These are the activations of a small neural network, seen along a few directions. Each row is one input.
Each table varies a few parts of the input and shows all the possible inputs, shuffled.
Descriptions start from the smaller parts, as in this example, which fits no table here: line(6) and (point or (values(2) and ring(5)) or line(11)).
Shared parts are said once, and a part with two or three values counts as separate values.
(in the rows, 128 means zero)

Other details of the inputs vary at random and push rows far along two fixed directions, the same in every table; ignore that.

Table:
row 1: [147 138 140 103 159 134 179 147 158  92  91]
row 2: [191 203 143 130  68 142  58 121 144 112 121]
row 3: [191 197 159 153  87 152  56 123 152 129 140]
row 4: [ 96 117 114 102 118  93 120 126 111 133 141]
row 5: [ 99 114 109 122 137 118 118 126 112 152 156]
row 6: [109 102 123 150 125 112 121 133 103 156 141]
row 7: [112  93 130 133 132 124 121 121 100 159 152]
row 8: [ 82 121 120 131 131 139 113 134 117 122 151]
row 9: [219 173 160 138  88 138  66 114 137 160 148]
row 10: [140 149 138 103 161 128 178 130 159  84  92]
row 11: [ 88 114 124 127 127 145 117 145 114 129 150]
row 12: [ 96 119 111 120 135 118 122 118 108 152 155]
row 13: [100 109 118 141 138 118 116 121 110 157 150]
row 14: [140 147 144 140 177 151 178 118 154 109  99]
row 15: [163 135 131 146 177 121 181 120 149 130  97]
row 16: [ 94 103 136 105 110 121 116 143 110 106 139]
row 17: [101 114 121 150 127 106 121 116 103 149 140]
row 18: [134 126 110 125 119 155 191 110 206  98 101]
row 19: [187 200 152 106  80 140  55 131 160 112 143]
row 20: [ 93  93  86 122  81 120 132 106 160 144 147]
row 21: [ 94 104 131 122 125 147 118 135 107 124 154]
row 22: [170 129 117 122 156 116 184 135 142 120  77]
row 23: [169 123 134 107 179 139 188 122 144 134 114]
row 24: [ 95 100 141 141 126 145 116 129 105 129 146]
row 25: [110  96 124  97 116 101 121 135 106 136 145]
row 26: [ 99  99 141 152 118 134 117 132 101 123 137]
row 27: [166 136 112 125 161 111 179 127 145 113  78]
row 28: [105 102 123 139 134 123 120 130 107 164 149]
row 29: [104 107 114 119 133 123 122 135 109 160 155]
row 30: [156 141 134 133 183 130 184 108 149 137 104]
row 31: [ 96 110 115 136 102 123 115 149 104 111 117]
row 32: [196 189 164 150  84 157  59 131 148 137 138]
row 33: [203 193 141  98  86 119  60 123 155 142 148]
row 34: [162 131 129  95 165 112 184 136 154 120  97]
row 35: [104 115 102 129 110  97 118 123  99 133 121]
row 36: [ 84 116 129 149 132 139 111 130 115 128 144]
row 37: [102 101 122 131 101 126 115 140  98 106 119]
row 38: [150 143 122 133 154 132 174 136 150  84  74]
row 39: [ 89 109 134 146 128 143 115 138 112 135 143]
row 40: [ 85 120 131 158 121 127 115 124 108 120 134]
row 41: [177 120 124 117 154 118 185 128 136 115  81]
row 42: [ 80 126 122 128 128 138 117 127 113 122 149]
Each input here is: values(2) and (point or (line(4) and ring(5))).
Changing only the values(2) part turns row 30 into row 14. The same change can be made to row 23. Which row results?
> row 21
Changing only the values(2) part turns row 39 into row 28. The same change can be made to row 11. Which row results?
> row 29
Which other rows does row 38 become when the values(2) part takes its other values? List them by row number.
> row 27
Start at row 7 and move only the ring(5) part, one step at a time. The first step leads to row 9. Which rows follow, in order?
> row 41, row 25, row 23

Table:
row 43: [132 128 132 128 127 131 121 132 120 133 130]
row 44: [129 131 127 122 123 121 124 126 127 130 130]
row 45: [130 134 128 126 128 129 119 129 121 130 133]
row 46: [131 126 131 133 124 132 124 125 128 134 131]
row 47: [131 126 133 133 124 132 125 125 127 133 133]
row 48: [133 127 129 122 125 127 122 133 123 131 132]
row 49: [132 125 124 128 121 128 124 127 132 135 132]
row 50: [134 128 135 129 126 129 121 129 121 132 129]
row 51: [134 126 132 123 125 125 122 130 125 130 131]
row 52: [128 132 127 120 126 130 123 129 131 132 135]
row 53: [128 132 128 128 117 128 122 130 130 117 123]
row 54: [124 132 129 125 121 137 124 133 132 117 128]
row 55: [134 127 131 132 123 127 123 127 123 133 128]
row 56: [129 133 130 134 126 124 121 128 125 130 129]
row 57: [131 132 121 124 121 121 123 127 128 133 128]
row 58: [134 125 123 127 121 123 123 130 127 133 128]
row 59: [129 132 128 129 127 124 122 124 123 130 131]
row 60: [128 132 124 129 116 128 122 131 130 119 121]
row 61: [131 125 130 127 123 128 126 126 130 132 134]
row 62: [132 126 129 123 126 132 123 131 129 132 135]
row 63: [124 131 130 129 119 133 126 128 134 117 127]
row 64: [132 125 128 127 123 128 125 126 131 133 133]
row 65: [128 133 132 133 127 124 121 128 124 130 130]
row 66: [134 127 132 132 124 127 123 127 122 132 129]
row 67: [129 133 126 119 126 125 122 131 125 131 131]
row 68: [132 125 132 124 125 130 123 128 130 132 135]
row 69: [127 132 128 127 129 134 120 128 126 132 136]
row 70: [126 132 134 132 129 131 119 127 129 131 134]
row 71: [134 128 127 133 123 128 123 129 123 134 126]
row 72: [127 132 132 126 119 129 120 132 128 116 124]
row 73: [130 126 134 130 126 134 123 126 126 133 133]
row 74: [127 130 127 123 123 126 125 124 132 132 134]
row 75: [129 133 134 131 129 126 118 130 124 129 130]
row 76: [167 141 129 126 180 133 195 124 158 111  84]
row 77: [128 131 122 132 125 130 122 124 129 134 132]
row 78: [164 140 135 125 181 138 198 120 161 110  90]
row 79: [129 130 125 123 123 120 124 126 127 131 129]
row 80: [128 130 121 124 121 126 124 125 133 134 132]
row 81: [126 132 126 136 126 130 121 127 131 134 131]
row 82: [128 130 125 123 123 125 125 124 133 132 133]
row 83: [ 36  62 104 137 164 113 174 140  94 122 129]
row 84: [129 135 131 130 129 129 119 133 123 130 131]
row 85: [127 132 130 135 126 129 121 126 130 132 132]
row 86: [123 129 127 129 119 132 126 128 134 118 126]
row 87: [131 127 127 134 122 133 124 126 128 136 130]
row 88: [130 132 129 120 125 122 122 128 126 130 131]
row 89: [130 133 130 127 128 126 119 126 122 130 132]
row 90: [127 132 129 128 118 128 123 130 129 116 124]
row 91: [129 133 126 135 126 125 120 129 125 132 127]
row 92: [134 125 129 126 123 123 125 128 125 130 130]
row 93: [123 130 131 127 121 134 124 130 133 116 127]
row 94: [ 37  59 103 134 163 110 175 133  93 122 129]
row 95: [134 125 128 126 122 122 124 128 126 131 129]
row 96: [131 132 126 130 126 124 121 124 124 131 130]
row 97: [162 141 139 129 181 138 196 124 162 110  89]
row 98: [126 132 129 125 122 132 123 135 127 115 124]
row 99: [125 131 124 130 117 133 125 129 135 120 125]
row 100: [126 130 129 121 126 128 123 125 131 131 134]
row 101: [127 131 126 131 126 129 122 122 129 132 134]
row 102: [130 127 132 129 127 136 123 130 125 134 134]
What is each input in this table made of?
> values(2) and line(5) and (point or ring(5))
Changing only the line(5) part turns row 76 into row 96. The same change can be made to row 91. Which row results?
> row 56
Changing only the line(5) part turns row 48 into row 58. The same change can be made to row 69. Which row results?
> row 77
Which other rows does row 43 become when the ring(5) part takes its other values? List them by row number.
> row 45, row 48, row 67, row 84
Which other rows does row 83 become when the ring(5) part takes its other values? List them by row number.
> row 52, row 62, row 69, row 102
List by row number the other rows that have the line(5) part and the values(2) part in common with row 74.
> row 47, row 61, row 63, row 78, row 97

Table:
row 103: [169 167 152 137  80 136  22 117 107 174 180]
row 104: [126 131 139 132 166 143 172 135 136  92  95]
row 105: [ 49 101 125 140  85 129  60 145  74 128 169]
row 106: [  6  38  92 139 146 100 186 140  82  98 111]
row 107: [139 148 145 135  91 133  38 129  94 175 182]
row 108: [211 176 144 124 156 163 157 101 197 149 125]
row 109: [200 183 157 135 141 153 143 127 174  96  91]
row 110: [ 89 121 121 130 119 153 136 123 155 113 140]
row 111: [113  86 111 123 170 106 190 128 122 134 109]
row 112: [211 195 143 104 110 144 124 126 183  98  98]
row 113: [ 43  50  95 141 146  95 158 130  75 149 140]
row 114: [ 99 113 120 147  89 113  62 126  84 171 171]
row 115: [157 151 134 137 145 141 164 132 154  95  86]
row 116: [107 131 116 108  86 119  95 137 122 109 141]
row 117: [140 125 124 117 147 128 180 136 155  88  85]
row 118: [155 155 128 114  64 115  34 121 116 171 174]
row 119: [105  85 108 107 182 100 206 126 121 128 110]
row 120: [185 147 148 136 182 133 178 123 152 135 100]
Changing only one part turns row 113 into row 106. The same change can be made to row 108. Which row results?
> row 110
What is each input in this table made of?
> values(2) and (point or line(8))
Which other rows does row 120 become when the values(2) part takes its other values? List them by row number.
> row 109
